A small network was shown many inputs. Here are its activations along a few directions, one row for each input.
In each table, some parts of the input vary, and every possible input appears once, in random order.
Descriptions start from the smaller parts, as in this example, which fits no table here: ring(5) and (point or ring(11) or (values(3) and line(4))).
Shared parts are said once, and a part with two or three values counts as separate values.
In the rows, 128 means zero.

Other details of the inputs vary at random and push rows far along two fixed directions, the same in every table; ignore that.

A family of inputs:
R1: [ 94  91  88 160 149 107 136 129 133 197  80 188]
R2: [114  73 159 108  42 156 122  90 133 183 204 125]
R3: [104  67 102 177 148  79 162 130 130 197  65 167]
R4: [116 136  94 160 183 110 124 144 126 142  65 168]
R5: [127 160  91 155 155 100 112 127 112 102  60  97]
R6: [111 165  71 127 175 119 129 140 123 118  61 145]
R7: [172 250 127 123 169 149  70 147 112   8 113  63]
R8: [126  50 180 123  80 132 149 121 144 186 204 154]
R9: [102 158  68 144 141 133  93 117 114 144  69 137]
R10: [200 171 214 104 129 143 109 155 151  34 223  77]
R11: [113  61 167 119  46 155 134  85 125 183 199 120]
R12: [200 158 204  98 122 120 155 148 129  15 190  43]
R13: [117  57 169 101  64 142 176 107 132 174 201 138]
R14: [114 139  92 162 181 111 123 147 128 144  67 168]
R15: [102 139  80 129 165 122 143 133 121 136  65 155]
R16: [176 209 162  87 153 147 114 157 132  19 163  76]
R17: [102 154  74 119 159 122 129 134 129 137  71 159]
R18: [114  69 160 108  45 156 124  93 130 185 204 125]
Each input here is: values(3) and (point or line(5)).
Changing only the values(3) part turns R16 into R8. The same change can be made to R17. Which row results?
> R10
Which other rows agree with R18 in the values(3) part? List them by row number.
> R2, R5, R7, R9, R11

A family of inputs:
R19: [168 220 119 116 204 138 110 175 126  26 109 104]
R20: [150  86 176 114 124 116 148 141 153 132 191 135]
R21: [137 105 169  99  99 158 155 125 126 124 187 136]
R22: [144  89 173 144  89 115 155 114 129 122 167 101]
R23: [126 177  97 136 160 131 125 125  96  89  71  98]
R24: [129 109 163  88  99 160 152 125 139 125 183 133]
R25: [129 100 168  97 101 166 158 124 125 136 185 133]
R26: [124 114 151 107  80 157 109 108 127 130 186 119]
R27: [127  92 152 102  75 138 155 103 119 133 166  98]
R28: [139 193  93 137 159 124  82 135 132 104  93 129]
R29: [142  91 182 120 113 153 155 134 115 132 193 129]
R30: [148 107 165 137  91 141 114 116 146 143 186 118]
R31: [147  79 180 131  94 102 147 126 133 121 162 101]
R32: [ 85  99  77 182 137 118 112 116 130 209  60 185]
R33: [133 112 167  93 102 157 155 120 134 130 186 134]
R34: [151  98 181 133 100 130 106 131 145 138 174 118]
R35: [181 225 134 137 192 120  64 166 139  39 102  87]
R36: [133 100 172 105 102 165 158 120 117 136 189 135]
R37: [152 242 115  86 185 106 110 200 161  31 110 105]
R38: [126 122 152 108  84 154 108  99 128 137 187 119]
R39: [167 211 121 136 178 119 110 156 103  21  86  67]
R40: [177 225 113 122 176 108 108 147 124  26  89  71]
R41: [119 112 147 104  78 155 108 101 132 138 186 121]
R42: [146  93 176 114 111 145 154 136 124 125 193 132]
R43: [131 105 165  91  99 159 155 128 134 126 183 134]
R44: [166 228 123 139 182 144  66 159 113  31 104  88]
R45: [153  90 190 121 128 114 144 141 146 118 186 132]
R46: [143 177 103 142 161 109 123 138 109  85  73 101]
R47: [ 92  80  70 159 142  79 143 126 131 191  46 160]
R48: [172 211 118 145 180 109 112 152 129  24  88  71]
R49: [152 100 183 127 115 129 157 126 144 127 198 135]
R50: [ 81  88  82 183 139  98 151 114 111 190  46 158]
R51: [145 176 108 145 194 117 126 155 140  84  95 142]
R52: [174 202 128 137 188  93 106 160 129  29  83  73]
R53: [ 87  99  75 150 156 116 151 130 122 200  68 203]
R54: [122 127 136  94  78 113 108 146 164 142 184 118]
R55: [145 181 104 129 184 119 124 156 131  84  91 147]
R56: [ 86  96  51 145 127  94 148 110 127 196  46 164]
R57: [ 72 102  46 120 118  73 148 138 147 201  52 161]
R58: [ 73  99  54 156 133 124 108 115 121 212  67 181]
R59: [122  96 145  92  76 138 151 101 130 132 162  97]
R60: [144 102 164  99  99 137 155 130 150 134 193 141]
R61: [125 179  93 126 160 131 124 129 102  85  71  94]
R62: [141 109 166 128  84 148 113 114 127 148 188 123]
R63: [ 82  95  71 146 160 118 152 130 120 201  70 196]
R64: [ 77  86  54 152 132 103 150 114 112 199  48 157]
R65: [146  92 160 119  77 116 154 111 127 130 170 104]
R66: [142  91 162 119  85 127 156 110 117 132 174  92]
R67: [ 57 113  47 133 127 131 103 105 129 196  65 179]
R68: [126 119 161 120  87 164 110 104 112 135 188 116]
R69: [ 61 112  56 148 133 139 107 104 110 203  66 179]
R70: [135 107 174 134  94 160 111 119 113 140 186 111]
R71: [ 83  88  90 173 145 113 107 128 130 218  56 181]
R72: [128  98 149  99  75 138 152  99 124 132 168  97]
R73: [148 113 163 122  81 140 110 115 136 138 190 123]
R74: [147  88 194 126 130 121 147 141 139 126 185 131]
R75: [132  97 155 110  77 136 154 101 113 131 167  99]
R76: [172 217 145 148 213 129 112 168 122  24 105 108]
R77: [136  89 172 131  89 135 155 116 103 130 169  89]
R78: [ 77 106  61 160 137 124 108 113 118 212  69 179]
R79: [144 188 108 160 170 126  85 138 134 101  90 123]
R80: [167 199 140 147 188 101 106 164 118  26  78  72]
R81: [ 87 107  68 139 155 108 151 126 137 201  68 203]
R82: [ 80 107  52 149 127 114 107 112 135 213  67 188]
R83: [147  92 169 137  89 114 157 109 133 128 172  98]
R84: [152  92 185 116 126 113 148 137 150 128 192 133]
R85: [145 172 120 153 193 115 125 154 131  79  93 144]
R86: [ 69 109  67 121 148 134 150 123 132 194  61 195]
R87: [130 185  90 123 159 122 123 122 112  86  71  98]
R88: [127 112 154 114  79 156 110 103 121 136 187 122]
R89: [114 192  86 122 156 141  82 126 127  98  92 124]
R90: [149 177 107 144 175 116  78 155 142 101  87 120]
R91: [ 79  98  83 186 139 126 114 114 122 216  58 183]
R92: [123 110 160  82 100 161 151 127 145 124 177 131]
R93: [127 100 151  96  79 137 154  99 127 135 167  95]
Changing only one part turns R68 into R23. The same change can be made to R82. Which row results?
> R56
Changing only one part turns R41 into R24. The same change can be made to R88. Which row results?
> R21
What is each input in this table made of?
> values(3) and (point or (line(4) and line(6)))
Which other rows does R49 become when the line(4) part takes its other values? List them by row number.
> R51, R76, R85
Which other rows does R79 become when the line(6) part takes its other values? List them by row number.
> R28, R35, R38, R78, R89
Which other rows does R20 become when the values(3) part takes its other values? List them by row number.
> R47, R90
Which other rows does R85 become when the values(3) part takes its other values? List them by row number.
> R22, R32
